These are the activations of a small neural network, seen along a few directions. Each row is one input.
In each table, some parts of the input vary, and every possible input appears once, in random order.
Descriptions start from the smaller parts, as in this example, which fits no table here: ring(5) and (point or ring(11) or (values(3) and line(4))).
Shared parts are said once, and a part with two or three values counts as separate values.
In the rows, 128 means zero.

Other details of the inputs shift rows strongly along three fixed directions, in all tables alike. That doesn't count.

Rows:
x1: [126  97 142 109 113 126 108 125 102 182 169 158 128 129 115]
x2: [123 148 125 158 126 127 153 135 155 100 119 100 125 144 125]
x3: [129 105 143 102 116 117 100 138 104 174 159 156 128 136 105]
x4: [128 120  80 122  89 107 128  34  38  95 182 118 137  51 168]
x5: [120 147 143 167 125 107 155 150 157 111 126  98 134 153 105]
x6: [132 131 127 168  99 110 135 148 134 117 144  99 150 160  95]
x7: [124 165 122 160 134 134 148 121 157  91 100  98 125 131 143]
x8: [149 136 114 108 190 181 114 128 171 131  65 154 111 123 172]
x9: [136 137 121 170 115 125 138 141 145 109 123  97 146 154 111]
x10: [141 119 141 110 160 141 113 160 141 155 104 155 129 143 115]
x11: [126 164 114 153 119 145 147 117 147  88 102  97 123 128 147]
x12: [134 111 143 118 130 136 109 139 125 169 142 152 126 140 116]
x13: [123 166 123 156 131 140 158 114 138  88  88  96 132 119 145]
x14: [128 104 137  99 110 121  93 125 104 173 166 159 123 126 117]
x15: [116  90 158  82 110 115 105 159 109 172 161 166 118 121 104]
x16: [145 127 122 107 180 167 116 136 155 140  77 155 122 128 150]
x17: [111 107 151 151  93  78 153 177 127 126 175 107 145 159  64]
x18: [121 118 149  94 142 122 118 130 132 165 142 156 108 121 127]
x19: [127 132 110 149 127 126 143 108 117  90 125  93 133 128 150]
x20: [120 106 158  88 135 121 104 163 133 159 130 166 116 123 115]
x21: [140 143 116 167 129 132 136 147 159  98 110 101 141 157 119]
x22: [141 154  57 123 109 151 109  39 105  70 117 118 117  69 205]
x23: [146 134 116 109 166 170 103 123 148 135  86 155 114 127 159]
x24: [143 124 135 113 167 150 112 157 155 149  98 152 122 143 128]
x25: [109 119  75  96  79 106 133  26  22  74 173 131 126  22 187]
x26: [109 127 152 159  99  82 165 139 107 130 164  99 145 140  85]
x27: [131 108 143 118 124 138 111 142 132 178 141 150 127 145 115]
x28: [138 138 124  88 189 170 124 127 168 124  61 160 102 111 175]
x29: [124 163 117 156 138 139 158 108 138  86  91  97 127 118 150]
x30: [118 126 141  96 120 144 114 106 111 163 145 154 105 111 145]
x31: [127 118 137 167  97  93 145 145 107 125 166 100 160 157  79]
x32: [119 137  97 143 113 139 126 111 142  88 112  89 127 147 159]
x33: [136 136 124 158 134 112 137 162 153  99 116  99 148 157  99]
x34: [125 140 124 152 136 112 151 150 161  85 113 108 132 139 120]
x35: [144 130 119 113 169 172 113 128 155 143  86 152 116 132 157]
x36: [114 102 145  85 118 120 117 116 103 174 173 159 107 109 126]
x37: [139 122 131  99 157 139 104 147 136 150 105 157 123 131 125]
x38: [110 124 168  95 107 121 111 120 104 182 160 156 118 112 119]
x39: [134 125 134 165 122 102 150 156 124 110 134  99 162 152  85]
x40: [110 120 140 146 102  80 163 125  98 119 170 104 143 126  95]
Each input here is: values(2) or (values(3) and line(6)) or (line(4) and line(5)).
- A walk changes only the line(4) part. It starts at x14 and steps to x21. List the rest of the walk in order. => x12, x1
- List by row number the other inputs of the same sort as x19. => x32
- A walk changes only the line(4) part. It starts at x22 and steps to x6. List the rest of the walk in order. => x9, x27

Rows:
x41: [134 149 119 109 159 169 120 110 155 123  81 143 104 111 174]
x42: [125 139 126 139 128 123 140 125 130 109 120 115 131 124 130]
x43: [122 138 125 145 117 120 143 126 134 108 131 108 129 131 128]
x44: [125 141 127 146 118 125 139 128 136 113 125 110 131 134 126]
x45: [127 135 120 137 129 122 139 125 128 105 122 116 132 122 131]
x46: [130 135 116 143 120 123 134 126 130 105 126 113 135 129 128]
x47: [122 141 130 141 127 125 144 127 134 113 120 114 128 127 130]
x48: [118 117 151 127 113 114 127 148 128 154 151 130 129 147 102]
x49: [117 119 164 119 130 116 135 153 127 163 141 141 126 139 100]
x50: [136 104 128 119 121 124 109 134 109 154 151 143 138 135 113]
x51: [140 121 135  97 162 169  98 132 151 169 100 163 108 137 150]
x52: [121 138 128 141 128 119 150 125 132 108 127 112 128 125 129]
x53: [129 138 123 146 121 129 135 127 135 115 124 111 132 136 128]
x54: [126 139 125 142 122 123 138 128 132 109 123 113 132 129 127]
x55: [122 114 151 114 132 114 129 147 120 154 142 145 128 130 105]
x56: [129 130 114 141 121 119 136 128 127 100 129 113 135 126 127]
x57: [132 136 119 145 123 128 131 127 133 112 123 113 135 135 127]
x58: [129 112 139 120 122 121 115 141 120 153 145 141 132 138 110]
x59: [124 119 149 123 120 118 121 146 124 154 143 136 131 140 105]
x60: [128 130 115 136 127 119 138 125 125 100 125 116 134 122 130]
x61: [138 133 116 148 128 133 127 127 133 116 120 114 140 140 127]
x62: [135 125 141  96 164 166 103 141 162 166  96 162 104 140 148]
x63: [125 138 128 139 133 122 145 128 131 109 119 117 131 123 127]
x64: [130 108 133 119 119 119 114 139 115 148 149 141 135 135 111]
x65: [135 108 133 120 123 126 110 134 112 158 147 143 136 137 113]
x66: [124 109 145 112 130 112 128 145 116 148 146 145 130 128 107]
x67: [119 113  94  81  89 120 107  33  38 129 182 152 114  42 180]
x68: [135 135 119 149 126 134 131 126 134 120 121 112 136 141 127]
x69: [143 138 105 107 163 167 109 116 154 116  83 147 111 114 171]
x70: [121 137 125 141 123 121 145 123 132 108 128 111 128 125 132]
- What is each input in this table made of? => line(5) and line(6)
- Changing only the line(5) part turns x52 into x49. The same change can be made to x43. Which row results? => x41
- A walk changes only the line(5) part. It starts at x62 and steps to x53. List the rest of the walk in order. => x57, x58, x64
- Change only the line(6) part in x58. List by row number the other rows that result. => x45, x46, x55, x65, x67
